A small network was shown many inputs. Here are its activations along a few directions, one row for each input.
Each table varies a few parts of the input and shows all the possible inputs, shuffled.
A made-up example of a description, with smaller parts first: ring(8) and (point or (values(2) and line(4)) or line(11)).
Shared parts are said once, and a part with two or three values counts as separate values.

Other details of the inputs vary at random and push rows far along two fixed directions, the same in every table; ignore that.
These rows show it; all are for the same input, with only those details redrawn:
[ 10 -10   7   7  -2  34  12 -27 -12 -29  32  -2 -10]
[  4  21  17  23 -42   3  13 -14  28  16  39 -19   2]
[  0 -65 -17 -36  65  -1  35  17  -6 -47 -55  21  26]
[ -5 -61 -23 -38  63 -19  44  31   8 -34 -68  19  38]
[-12 -14  -8  -5  12 -75  50  65  80  37 -69  -3  58]
[ 13  51  37  41 -87  42  -8 -58   5  18 108 -33 -29]
[  9 -31  -2  -7  19  45  12 -34 -32 -52  21   7 -10]
[-13 -16  -8  -9   9 -76  48  62  81  37 -70  -4  60]

Rows:
row 1: [  7 -56 -13 -20  25  60 -19 -27 -74 -51   4  30 -22]
row 2: [  3  44   6  20 -28 -41   5   9  66  37  36 -19  14]
row 3: [-10  62  27  39 -85  35 -31 -37  21  52 103 -48 -57]
row 4: [  8   4  -7   3  14  31 -64 -20 -93 -18  28  21 -28]
row 5: [ 25  -6  -5 -19  52  19 -10 -32 -41 -51   3  18  -5]
row 6: [  0  39  22  53 -86  46 -25 -48  -4  37 109 -27 -36]
row 7: [ -8  31   5  37 -41 -48 -26  58   7  76 -40  -6  29]
row 8: [ -1 -85 -26 -50  85  10  35  10 -26 -71 -64  29  25]
row 9: [ -2 -47 -16 -44  63  55   6 -31 -41 -84 -10   5 -30]
row 10: [  2  25   9  -2 -10  41 -24 -40 -42 -29  18  -4 -44]
row 11: [ -3   7 -11   2   0 -21 -18  25  18  24   5  19   0]
row 12: [  8  38  19  19 -30 -50  22  21  48  52 -30 -13  37]
row 13: [ -5 -28 -21 -25  27  40 -19 -10 -41 -34 -11   8 -37]
row 14: [ -1  44  11  -2 -11 -44  15  20  51  39 -40 -27  12]
row 15: [ -1 -31 -13 -10  36  38 -25 -23 -32 -33  43  20 -26]
row 16: [ -7  39   2   6  -7 -80   1  46  56  49 -39  11  35]
row 17: [ -4  20   6  15 -20 -35  11  23  16  27 -37   9  24]
row 18: [-16  25   2   1 -21  -8 -40  16 -41  34 -14 -13 -24]
Question: What do these inputs look like to the network?
Answer: values(3) and (point or ring(5))
Question: Changing only the values(3) part turns row 11 into row 1. The same change can be made to row 16. Which row results?
Answer: row 17
Question: List by row number the other rows that have the values(3) part in common with row 9.
Answer: row 3, row 10, row 13, row 14, row 18

Rows:
row 19: [ 25  74  36  41 -70  29 -11 -45   5  22  87 -38 -30]
row 20: [ 14 -42  -4 -25  51  41  12 -30 -60 -78 -25  26  -4]
row 21: [  9  16  23  33 -61  76 -13 -64 -18  -5 113 -25 -48]
row 22: [-15   2 -11  -6   1 -57  28  41  74  29 -27  -2  29]
row 23: [-17   1  -8  -8   3 -59  25  39  73  31 -25  -1  32]
row 24: [ -6 -36 -15 -25  36  18  13  -9  -4 -46 -10  11  -6]
row 25: [ 14  87  44  56 -95 -21  -4 -23  43  62  69 -27   4]
row 26: [ -7 -17 -15 -15  17 -17  22  21  34 -10 -18   4   9]
row 27: [ 10  -3  -1  -2  11 -20  24  16  10 -11 -39  10  26]
row 28: [ -4 -76 -15 -32  48  61  12 -30 -45 -67   4  14 -17]
row 29: [ -25   32  -11   15  -25 -104   -2   88   69   95  -60  -10   49]
row 30: [-14 -31 -16 -22  33  15 -24   6 -59 -24 -27  12 -12]
row 31: [ 20 -37  -7 -31  66  45   4 -35 -59 -74  -7  16 -11]
row 32: [ 27  49  35  38 -58  52 -17 -68 -34 -13  91 -10 -32]
row 33: [-18  14  -6  -1  -6 -55  -4  49  36  55 -62   1  19]
row 34: [ 13 -20  -1 -23  49   9   9 -15 -23 -39 -16   8   8]
row 35: [-16  12 -16   5  -7 -60  -8  65  26  51 -50  -3  27]
row 36: [  5 -25 -18 -16  37  21 -22   6 -45 -25 -31  26 -16]
row 37: [ 10 -44  -2 -29  49  40  12 -33 -61 -77 -27  24  -5]
row 38: [ 12 -39  -2 -36  60  48   8 -38 -60 -75 -15   8 -16]
row 39: [ -18   35   -5   14  -21 -101   -1   77   81   97  -65    0   46]
row 40: [-16  -9 -15  -8  14 -21 -16  34 -18  13 -39   5   7]
row 41: [ 13  73  28  50 -81  32 -52 -41 -17  46  92 -16 -48]
row 42: [  5  35  27  42 -75  36 -12 -45  18  32 111 -27 -25]
row 43: [-16 -19 -10 -19  15 -17  22  11  33  -9 -24  -1  10]
row 44: [ -2 -56 -17 -17  35  25  16  -4  -8 -33   0  13   4]
row 45: [  0 -25 -14 -18  37  21 -21   1 -46 -24 -34  23 -17]
row 46: [ -1  19   3  -2   4 -55  31  36  56  32 -50 -17  35]
row 47: [ -6 -37 -16  -7  12  -6  26  25  31   1 -15   1  18]
row 48: [  3  67  27  47 -80  24 -58 -35 -30  46 100 -23 -38]
Question: What do these inputs look like to the network?
Answer: line(5) and (values(2) or line(4))
Question: Changing only the line(5) part turns row 33 into row 36. The same change can be made to row 37. Which row results?
Answer: row 27
Question: Change only the values(2) part in row 39. List by row number the other rows that result.
Answer: row 48
Question: List by row number the other rows that have the line(5) part in common with row 20.
Answer: row 21, row 24, row 40, row 45, row 46

Rows:
row 49: [ -5 -19 -15 -32  52 -12   4   4  -1 -26 -25  14   1]
row 50: [ 25  27  22  22 -35  39  -3 -56  -5 -24  82   1 -21]
row 51: [  0 -37  -7  -9  15   9  18  15 -26 -22 -54  15  12]
row 52: [ 16   6   6 -16  37 -12  24  -8  -4 -38 -29   2  19]
row 53: [-19 -51 -35 -24  39  51 -56   0 -68 -25  11  22 -51]
row 54: [ -9   5  -9 -32  38  -8  -9   3  -1 -14 -40  -1 -17]
row 55: [  2  45  16  24 -47  -3 -18   2 -14  39   3 -20 -13]
row 56: [-16 -53 -15 -12  21 -35  39  47  30  14 -73   6  52]
row 57: [  6  58  15  33 -39 -61  -5  35  25  65 -31  -9  32]
row 58: [-18 -11 -18 -36  44 -52  25  40  42   4 -80  -3  23]
row 59: [ -3 -60 -11  -7  27   3  19  13 -11 -13 -19  23  32]
row 60: [ 12  63  13  11 -19 -21 -27  -9  19  25  29  -5 -13]
row 61: [ -5 -18  -7 -24  37 -12  14   2  10 -24  -9   5   9]
row 62: [  1 -20   0 -27  32  46   3 -42 -37 -62  16  -7 -27]
row 63: [  0  25  15  18 -39  -6  13 -14  46  17  44  -8  -2]
row 64: [ 14  65  20  32 -36 -18 -36   1 -20  40  -1  -3  -6]
row 65: [-26 -51 -32 -36  46   2   9  20  23 -23  -5  -2  -8]
row 66: [  0 -28 -14 -17  41  37 -50 -15 -85 -33  -3  32 -31]
row 67: [-22  31 -10   0 -22  -2 -33   7  40  38  44 -22 -43]
row 68: [ 18  33  29  16 -44  53  10 -58  -8 -25  57 -22 -38]
row 69: [ -1  20  18  31 -55 -35  34  31  52  60 -20 -25  37]
row 70: [  0 -45 -10 -13  34  41 -22 -19 -75 -45  13  24 -11]
row 71: [ -8 -68 -19 -22  30  64  16 -33  -1 -54  53  -1 -28]
row 72: [  8  48   9  28 -34 -18 -48   7 -16  45  20   6  -7]
row 73: [  0 -14 -14 -26  49 -62  30  41  44  -6 -58  12  49]
row 74: [-15 -17  -6  28 -54  61 -31 -23 -19  11  89  -3 -45]
row 75: [ -4 -23 -12 -20  35  45 -44 -18 -85 -36 -18  17 -38]
row 76: [ 17  16   2 -17  39 -16  13  -6  -7 -29 -37   7  10]
row 77: [ -5   1 -11 -28  44 -15 -15   6   0 -12 -24  13 -10]
row 78: [-18  19   6  29 -59 -40  12  36  51  64 -18 -13  25]
row 79: [ 25   5  22  38 -45  47 -11 -45 -33  -3  83   3  -3]
row 80: [ 27  39  33  27 -33  -5  39 -29  41   5  31 -20  20]
row 81: [  5 -23 -17 -10  36 -16 -18  21 -38  -9 -36  31  19]
row 82: [ -9 -33 -19 -16  36 -10 -17  21 -36  -6 -34  26   8]
row 83: [-28 -46 -37 -16  23   2 -25  35 -13  12 -12  11 -13]
row 84: [ 15 -28  -4  -3  24  36 -25 -23 -75 -43  21  25  -3]
row 85: [ -9  34   9  22 -46  -4 -25   2  -8  42  14 -17 -14]
row 86: [  5  50  19  34 -42 -59   7  34  30  58 -24 -13  41]
row 87: [ 14  28  29  16 -40   8  41 -25  44   8  27 -34   2]
row 88: [  3 -40  -3 -17  32   2  39  -9  26 -29   0   7  21]
row 89: [-14  14   4  32 -52 -48   6  40  51  67  -3   2  32]
row 90: [-14 -27 -10 -11  15  -2  -2  16 -25  -6 -34   2  10]
row 91: [  7  30  -4 -21  44 -63  11  35  30   7 -83   8  27]
row 92: [ 32  21  33  42 -47  49   0 -53 -40  -9  64  -6  -3]
row 93: [ 13 -17   1   7  11  -3  13   8 -25 -18 -40  25  27]
row 94: [ -4  28  16  14 -45   1  19 -17  46  14  28 -22  -8]
row 95: [  5  49  25   9 -35  -4  16 -15  27  12  19 -37 -10]
row 96: [  5  70  21   5 -29  -9 -13  -9  19  27   3 -29 -28]
row 97: [ 13  53  13  14 -24 -21  -9 -11  26  22  36  -9  -2]
row 98: [-20 -69 -31 -20  32  55 -28  -4 -58 -37  27  13 -31]
row 99: [ -3 -39 -20  -4  24 -51  19  54  19  12 -67  36  57]
row 100: [ -9  40  14  24 -49 -48   9  40  34  64 -29 -28  25]
row 101: [ 28 -36   5 -12  34  46  22 -49 -23 -68  39  16   2]
row 102: [-12  15  -4   3 -25  48 -32 -36   0   0  92 -23 -62]
row 103: [  6  60  21   8 -33  -8   4 -13  24  21  11 -33 -18]
row 104: [ -9 -26  -1  28 -49  66 -17 -30 -12  11  99 -13 -33]
row 105: [ -2   2  -6 -13  21  -4 -23  21 -41   2 -60   7 -10]
row 106: [ -1 -36  -1 -20  24   8  44 -11  28 -30 -16  -8  15]
row 107: [-24 -63 -33 -30  36  12  19  15  32 -28  -5  10  -8]
row 108: [  9   0   0 -10  26 -51  50  27  50  -8 -68  11  48]
Question: What do these inputs look like to the network?
Answer: values(2) and line(5) and (point or ring(5))
Question: Changing only the values(2) part turns row 90 into row 62. The same change can be made to row 53. Which row results?
Answer: row 67
Question: Changing only the values(2) part turns row 52 into row 86. The same change can be made to row 77. Which row results?
Answer: row 66
Question: List by row number the other rows that have the values(2) part and the line(5) part in common with row 63.
Answer: row 50, row 68, row 94, row 107, row 108
Question: A walk changes only the ring(5) part. It starts at row 87 and steps to row 106. List the rest of the walk in order.
Answer: row 88, row 101, row 80
Question: A walk changes only the line(5) part. It starts at row 75 and steps to row 85. List the rest of the walk in order.
Answer: row 90, row 78, row 56
Question: A walk changes only the ring(5) part. It starts at row 93 and steps to row 99. List the rest of the walk in order.
Answer: row 89, row 78, row 51
